These are the activations of a small neural network, seen along a few directions. Each row is one input.
In each table, some parts of the input vary, and every possible input appears once, in random order.
A made-up example of a description, with smaller parts first: line(4) and (point or (values(2) and ring(5)) or line(11)).
Shared parts are said once, and a part with two or three values counts as separate values.
In the rows, 128 means zero.

Other details of the inputs shift rows strongly along two fixed directions, in all tables alike. That doesn't count.
To show where, the next rows are all for the same input, with only those details redrawn:
[150 131 106 168 185 124 107 123  65 111  62 153]
[147 126 115 159 102  97 134 101  87 111 140 143]
[120 108 137  77  45 120 163  81 157 119 217 118]
[114 105 135  58 123 164 142 101 157 121 147 120]
[150 128 108 171 138 103 122 111  72 110 104 149]
[117 109 132  65 157 174 131 110 143 121 116 124]
[154 131 110 174 125  96 124 107  72 111 116 149]
[115 107 134  61 134 167 138 105 153 121 140 122]

Rows:
R1: [124 114 140 108 193 164 113 147 133 140  80 126]
R2: [109 116 153  77 141 152 144 139 170 137 136 115]
R3: [133 148 112 191 122  98 117 146 101 129 111 133]
R4: [109 145 128 122 194 161 106 164 138 131  70 125]
R5: [144 156 123 195 147  88 109 162  88 128  93 135]
R6: [141 125 130 157  87  91 136 117 115 139 168 134]
R7: [149 136 128 183 142  91 124 141  90 133 106 143]
R8: [116 124 129 105 185 171 119 144 133 136  81 129]
R9: [110 138 116  74  72 158 154  94 174  92 171 137]
R10: [103 126 137  83 155 169 145 140 158 131 117 117]
R11: [142 129 120 170  79  97 118 125 124 139 163 121]
R12: [109 130 149  79 162 157 146 149 158 133 118 118]
R13: [124 110 141  96  42 118 137 114 183 149 224 102]
R14: [131 155 130 178 104  84 127 145 115 124 139 127]
R15: [140 139 112 185  99  95 112 133 108 136 135 133]
R16: [158 133 114 199 148  98  92 153  90 137  94 133]
R17: [137 141 127 165  92  96 145 122 109 126 150 136]
R18: [114 110 123  65 118 168 120  97 175 138 142 114]
R19: [130 147 137 153  90  85 163 129 125 121 169 127]
R20: [116 113 147  81 139 159 115 150 177 146 130 105]
R21: [139 128 127 164  87  91 136 117 110 134 162 135]
R22: [121 127 136 120 197 156  95 169 141 138  66 121]
R23: [123 114 123  93 188 171 117 121 119 117  77 135]
R24: [124 136 133 136  39 102 142 115 153 137 200 113]
R25: [111 138 134 112 193 161 132 153 133 126  80 131]
- What is each input in this table made of? => values(3) or (values(2) and ring(11))
- Change only the ring(11) part in R20. List by row number the other rows that result. => R3, R4, R5, R11, R13, R14, R15, R16, R22, R24

Rows:
R26: [137 118 125 135  35  91 138  95 140 131 206 123]
R27: [140 137 113 165 122 112 119 126 105 123 118 141]
R28: [140 141 114 173 120 106 127 126  98 119 118 144]
R29: [131 126 115 125 187 162  97 139 122 130  68 133]
R30: [126 171 136 191 125  84 132 179 122 129 121 128]
R31: [142 133 145 185 131  84 119 169 116 161 131 119]
R32: [140 137 120 188 112  96  96 151 114 150 126 117]
R33: [121 121 131  93 187 164 130 126 118 118  83 135]
R34: [150 124 115 160 121 103 120 111  91 119 126 140]
R35: [ 92 115 146  31 111 182 157 113 198 127 169 109]
R36: [125 113 126  92 193 171 117 128 121 121  77 132]
R37: [102  94 147  16 110 190 136 106 204 137 170 100]
R38: [126 133 132 130  38  86 173  93 131 114 211 131]
R39: [121 129 126 107 200 161 131 132 109 114  67 138]
- What is each input in this table made of? => values(3) or ring(11)
- Start at R33 and move only the ring(11) part, one step at a time. The first step leads to R36. Which rows follow, in order? => R34, R37, R26, R29, R27, R28, R35, R38, R39
